Each row below holds a small network's activations on one input, seen along a few directions.
Each table varies a few parts of the input and shows all the possible inputs, shuffled.
Descriptions start from the smaller parts, as in this example, which fits no table here: one of 3 separate values, together with either a single point or one of 11 places around a ring or (one of 6 places along a line, together with one of 8 places around a ring).
Shared parts are said once, and a part with two or three values counts as separate values.

Other details of the inputs shift rows strongly along three fixed directions, in all tables alike. That doesn't count.

Rows:
r1: [ 48 -13 -12  39  37   0 -38  54 -36 -68  46  59  82]
r2: [-60  22  24 -11  -3   9  51 -56 -20  30 -80 -41 -64]
r3: [   5   48  -15  -35  -14   53  -54  -85   -1  -83 -100   19   -2]
r4: [ 60  10 -42  45  52   1 -39  47 -17 -62  65  54  67]
r5: [ 34 -36 -11   8  50 -10 -79  42  -2 -31  51  44  97]
r6: [   4   -9 -120   10   60   -9  -18  -88  -43  -83  -51  111   73]
r7: [-12  15  82  -4 -64  20  28  70  24  75  66 -77 -73]
r8: [ 25 -13 -99  11  19 -56 -15 -79 -26 -90 -67 101  88]
r9: [ 36 -59 -50 -13  28  -8 -55  71  23 -55  54  48  74]
r10: [-35  26  19 -36 -36 -24  54 -61   7  55 -68 -33 -60]
r11: [  0   5  87  24 -62  22  46  63  17  51  58 -86 -82]
r12: [ 36 -42 -44  46  -1 -19 -53  51 -11 -74  69  60  63]
r13: [-57  23  16  15   0  14  37 -60  11  57 -90 -43 -58]
r14: [-52  46  37 -27   2  -2  44 -52   6  68 -85 -31 -37]
r15: [-59   4 -11 -20 -21   2  62 -27  23  23 -86 -44 -83]
r16: [ -7 -27  12  89  62 -44  55  79 -19  67  68  -3  19]
r17: [-51  30   2 -10 -47  -8  69 -63   9  31 -67 -42 -56]
r18: [ 51  -8 -10  52  40  -6 -51  53 -20 -54  34  53  89]
r19: [-54  42  36 -39  -1   4  59 -50 -11  56 -71 -26 -44]
r20: [ 59  16  31  -9 -60  77 -55  74  42 -62   3 -28 -14]
r21: [   1  -16   88   26  -56   18   24   58    8   49   55  -88 -105]
r22: [ -8 -62  -3  69  27 -78  50  72 -34  37  89  -7 -18]
r23: [-27 -41  12  13  77 -50  45  66 -26  58 100 -15   8]
r24: [ -59  -37  -86   33   37 -101   75  -51  -37   20  -33   37    5]
r25: [ -4 -25 -12  65  62 -28  80  67 -49  51 101   3  -2]
r26: [  15    8  -22  -74  -50   23  -72 -102   30  -54  -87    6   16]
r27: [ 14   1  92  25 -57  17  42  60   9  54  53 -88 -89]
r28: [ 60 -25 -42  44  -3 -25 -45  55 -18 -66  59  52  75]
r29: [   3   41   -7  -21  -21   50  -71  -86    9  -66 -124   17   14]
r30: [ 57  50  70 -33 -31  79 -76  48  15 -39  27 -17  -6]
r31: [ 54  11  37 -44 -33 108 -89  21  20 -25  50 -37  -7]
r32: [  6  14 -36 -76 -56  27 -74 -97  33 -51 -85   5  22]
r33: [ 40   8  68 -45 -33  83 -94  36  17 -31  27 -39   8]
r34: [-13 -42  12  39  22 -68  66  75 -12  59 103  18   6]
r35: [ 26  33  -6 -57 -56  28 -47 -91  22 -54 -93  40   9]
r36: [-49  41  27 -12   3   8  43 -54  20  80 -84 -26 -37]
r37: [ 46 -10  52 -41 -73  67 -91  26  49 -39  46 -33   0]
r38: [-49 -10  16 -53 -29 -18  43 -81  21  56 -53 -46 -59]
r39: [-50  -6 -77   6  85 -64  99 -53 -48  52 -11  65  23]
r40: [-49  16 -76   8  94 -80  87 -49 -31  46 -17  57  22]
r41: [ 48 -30 -40   4  23 -11 -37  86  14 -54  46  71  71]
r42: [-68 -38 -61  10  88 -76  56 -58  -8  69 -37  37  47]
r43: [ 61  48  64  -6 -35  84 -68  45   8 -59  20 -33 -10]
r44: [-15 -19 -16  68  74 -46  53  70 -33  45  96  -7 -19]
r45: [  8  46 -37 -71   0  52 -64 -98  27 -47 -74   6  16]
r46: [ 64  27  47 -25 -81  58 -86  47  30 -31  27 -24  -4]
r47: [-75 -48 -80 -12  42 -98  71 -61 -10  43  -8  34  32]
r48: [-13 -12  83  25 -61  23  30  61  17  48  60 -87 -99]
Description of these inputs: one of 4 places along a line, together with either a single point or one of 5 places around a ring or one of 6 places along a line.
Question: The inputs of r19 and r1 match in every part but the place on the line of 4. If r30 is changed in the same way as r19 into r1, which row does it become?
Answer: r43
Question: The inputs of r22 and r8 match in every part but the place on the line of 4. If r12 is changed in the same way as r22 into r8, which row does it become?
Answer: r17
Question: Which other rows agree with r45 in the place on the line of 4? List them by row number.
Answer: r5, r9, r23, r26, r31, r32, r33, r37, r38, r42, r47
Question: Which other rows does r10 become when the place on the ring of 5 takes its other values? List them by row number.
Answer: r7, r34, r35, r46

Rows:
r49: [-21  -8 -32  26  37 -57  66  -7 -31  21  -7  48  17]
r50: [ 51  35 -18 -28 -30  52 -60 -26   2 -81 -34  28  15]
r51: [-31 -13 -35   3  61 -59  48   0 -13  39  -3  37  28]
r52: [-27 -19 -47  20  63 -53  38 -16 -27  23   5  14  21]
r53: [-29  34 -11 -42   9  -5   7 -62  10  11 -77   4   6]
r54: [-41 -16 -31 -26 -24  -8  10 -55   7 -21 -71  -4 -23]
r55: [ 20 -29  39   6 -44 -12 -26  62  14  35  91 -23  -6]
r56: [-36  13  48 -38 -63  -2  40 -33  30  73 -26 -69 -79]
r57: [ 18 -13  37  27   6  27 -18  65  -5  19  77 -47  -7]
r58: [-43 -21  41  36  23 -29  75  26 -12  98  27 -49 -42]
r59: [-18  30  -7 -18 -18   3  29 -76  -8  -8 -81  20  -5]
r60: [ 11 -38  33  12 -23   7 -11  85   3   0  73 -41 -24]
r61: [ 21  32  77 -35 -48  81 -50  18  35   5  -5 -44 -25]
r62: [ 17 -31  25  -1 -35  -2 -25  56   9  26 103 -30 -19]
r63: [-39 -49 -36  18  26 -78  51   5 -17  14  -6  28  25]
r64: [ 39  -5 -17  27  13 -12 -25  29 -22 -49  35  53  69]
r65: [ 39 -15 -49  48   0 -13 -21  44  13 -44  32  53  62]
r66: [-28  25 -29 -47  16  10  12 -62   7   4 -66   6 -11]
r67: [-26 -16 -34  26  57 -65  38 -12 -22  32  -8  20  31]
r68: [ 33 -10 -32  27  33 -13 -45  27 -17 -56  39  41  46]
r69: [-18   2 -32 -48 -18 -13  18 -75  16 -13 -54   5 -12]
r70: [ 31 -21 -13  40  22 -10 -40  25 -13 -46  31  59  59]
r71: [ 36  19  -7 -11 -23  58 -76 -39   8 -82 -34  28  20]
r72: [-37 -43  21  10   8 -44  84  31  -3  72  47 -61 -61]
r73: [ 32 -25  44   3 -28  -9  -8  74  20  16  77 -24  -5]
r74: [ 26  21  60 -16 -47  89 -53   5  22  -5   1 -60 -41]
r75: [ 34  33 -13 -49  -7  53 -80 -25  18 -64 -28  17  35]
r76: [ 42  18  -1 -12 -23  53 -83 -27  17 -57 -50  29  37]
r77: [-32 -23 -32  32  54 -57  42 -17 -24  33  -5  21  39]
r78: [ 37   5  47  25 -14   8   2  84  -6  13  66 -19 -17]
r79: [ 26 -23 -26   1  41   9 -39  27  -8 -38  50  55  65]
r80: [-34  -2  24  23  14 -22  93  34 -25  72  40 -37 -65]
r81: [-22  24 -29 -17   4   2  10 -69  -1 -15 -74   6 -28]
r82: [-24  33 -11 -13  -2 -13   6 -69   2  -9 -85   3 -10]
r83: [-24 -16 -40  22  42 -45  66 -19 -39  10  11  40  14]
r84: [-30   2  53 -30 -51   3  46 -26  28  53 -44 -78 -76]
r85: [ 37 -13 -23  34  25 -18 -42  35 -10 -45  25  55  50]
r86: [ 26  33  58 -10 -52  81 -48  16  22 -18  -3 -48 -59]
r87: [ 48  40 -14 -29 -29  47 -64 -30   1 -83 -32  20  22]
r88: [-21  34 -24 -25 -10   9  26 -77 -13 -19 -66   3 -10]
r89: [ 24 -30  26   0 -28   1 -17  61  13  20  99 -30 -21]
r90: [ 24 -15 -30   0  42   4 -41  28  -8 -39  50  43  71]
r91: [  7 -43  45  26 -34  -3 -16  93  11   6  59 -34 -15]
r92: [-32  27  36 -21 -19  33  34 -27  12  60 -41 -82 -87]
r93: [ 39  52  70 -20 -65  61 -38  22  18 -15  -8 -51 -38]
r94: [ 25  -7   6  43 -24  23   5  85  20   7  79 -32 -23]
r95: [-43  35  58 -36 -24  30  41 -17  23  74 -47 -60 -71]
r96: [-31 -18 -31  38  48 -60  49  -8 -23  23 -10  44  13]
r97: [ 29 -14 -16  38  23 -15 -43  26 -14 -48  30  48  65]
r98: [-30  24 -23 -13   1   6   9 -79  -5 -18 -69  -2 -13]
r99: [-32  23 -24 -43  13  17  14 -65   7   5 -66  13  -9]
r100: [ 31  29   3 -39 -18  52 -80 -26  22 -57 -39  24  54]
r101: [-24 -23 -39  28  57 -60  42  -8 -21  35 -11  28  24]
r102: [-30 -29 -47  27  61 -43  45 -14 -27  28   3  30  16]
Question: What do these inputs look like to the network?
Answer: one of 2 separate values, together with either a single point or one of 6 places along a line or (one of 4 places along a line, together with one of 5 places around a ring)
Question: The inputs of r61 and r79 match in every part but the choice among 2 separate values. If r53 is changed in the same way as r61 into r79, which row does it become?
Answer: r75
Question: The inputs of r95 and r99 match in every part but the choice among 2 separate values. If r59 is changed in the same way as r95 into r99, which row does it become?
Answer: r83
Question: Which other rows does r71 become when the choice among 2 separate values takes its other values? List them by row number.
Answer: r70
Question: Which other rows does r58 become when the place on the ring of 5 takes its other values? List them by row number.
Answer: r67, r76, r77, r101
Question: Which other rows does r93 become when the place on the ring of 5 takes its other values? List them by row number.
Answer: r49, r59, r64, r78
Question: Start at r55 and move only the place on the line of 6, one step at a time. The first step leads to r56. Which rows follow, in order?
Answer: r73, r84, r63, r91

Rows:
r103: [-41  46  -7 -16  -3   1  73 -73  -9  25 -83 -20 -55]
r104: [ 39 -21 -49 -12 -16  -3 -73 -16  17 -82 -17  71  71]
r105: [-44  10  -8 -37 -37 -20  35 -73  19  24 -88 -24 -42]
r106: [-30 -48 -51  14  25 -73  40 -15 -10  13   3  47  35]
r107: [ 44   9 -39   3  23  23 -78 -19   0 -72 -27  65  84]
r108: [-28  -8 -57  38  68 -58  67  -6 -42  10   9  49  28]
r109: [ -22   26   79   13  -18   33   50   35   -7   70   21  -90 -100]
r110: [-26 -47 -60   9  30 -69  42 -24 -18   2  14  39  30]
r111: [-28  -8 -44  42  60 -64  62  -3 -35  17  -4  51  36]
r112: [ 24  59   3 -92 -47  79 -77 -89  33 -54 -83   7   9]
r113: [ 38  47  82 -32 -45 123 -82  33  32 -22   1 -77 -46]
r114: [ 45   9 -52  -2  31  32 -75 -21  -6 -81 -13  66  77]
r115: [-46   9  -3 -34 -40 -21  34 -80  16  23 -84 -29 -40]
r116: [-24  -6  62 -14 -56  21  37  29  22  65  33 -91 -94]
r117: [ -3 -57  30  40   2 -47  33  89  -4  52 103 -26  -7]
r118: [-49  39  -5 -16  11   7  49 -82  -6  37 -78 -27 -51]
r119: [ 78   7  42  41 -12  38 -59 104  -1 -44  80  13  32]
r120: [ 67  -6  47  -7  -7  35 -82  91  14 -17  96   9  49]
r121: [ -3 -52  11  36  14 -49  39  96 -10  46 113 -26 -21]
r122: [ -3 -54  11  37  15 -43  39  97  -6  47 116 -21 -21]
r123: [ 36   3 -33  -3  38  27 -84 -11  -2 -78 -30  66  88]
r124: [-46   9 -15 -39 -34 -15  39 -84  10  17 -72 -32 -50]
r125: [ 50  49  97  -9 -71 103 -75  35  25 -23  -8 -62 -48]
r126: [-28 -14 -40  40  70 -62  45 -13 -31  26  -2  44  36]
Question: The inputs of r110 and r117 match in every part but one. If r116 is changed in the same way as r110 into r117, which row does it become?
Answer: r106
Question: What do these inputs look like to the network?
Answer: one of 2 separate values, together with either a single point or one of 5 places around a ring or one of 6 places along a line
Question: Which other rows does r103 become when the choice among 2 separate values takes its other values? List them by row number.
Answer: r119
Question: Which other rows does r120 become when the choice among 2 separate values takes its other values? List them by row number.
Answer: r112
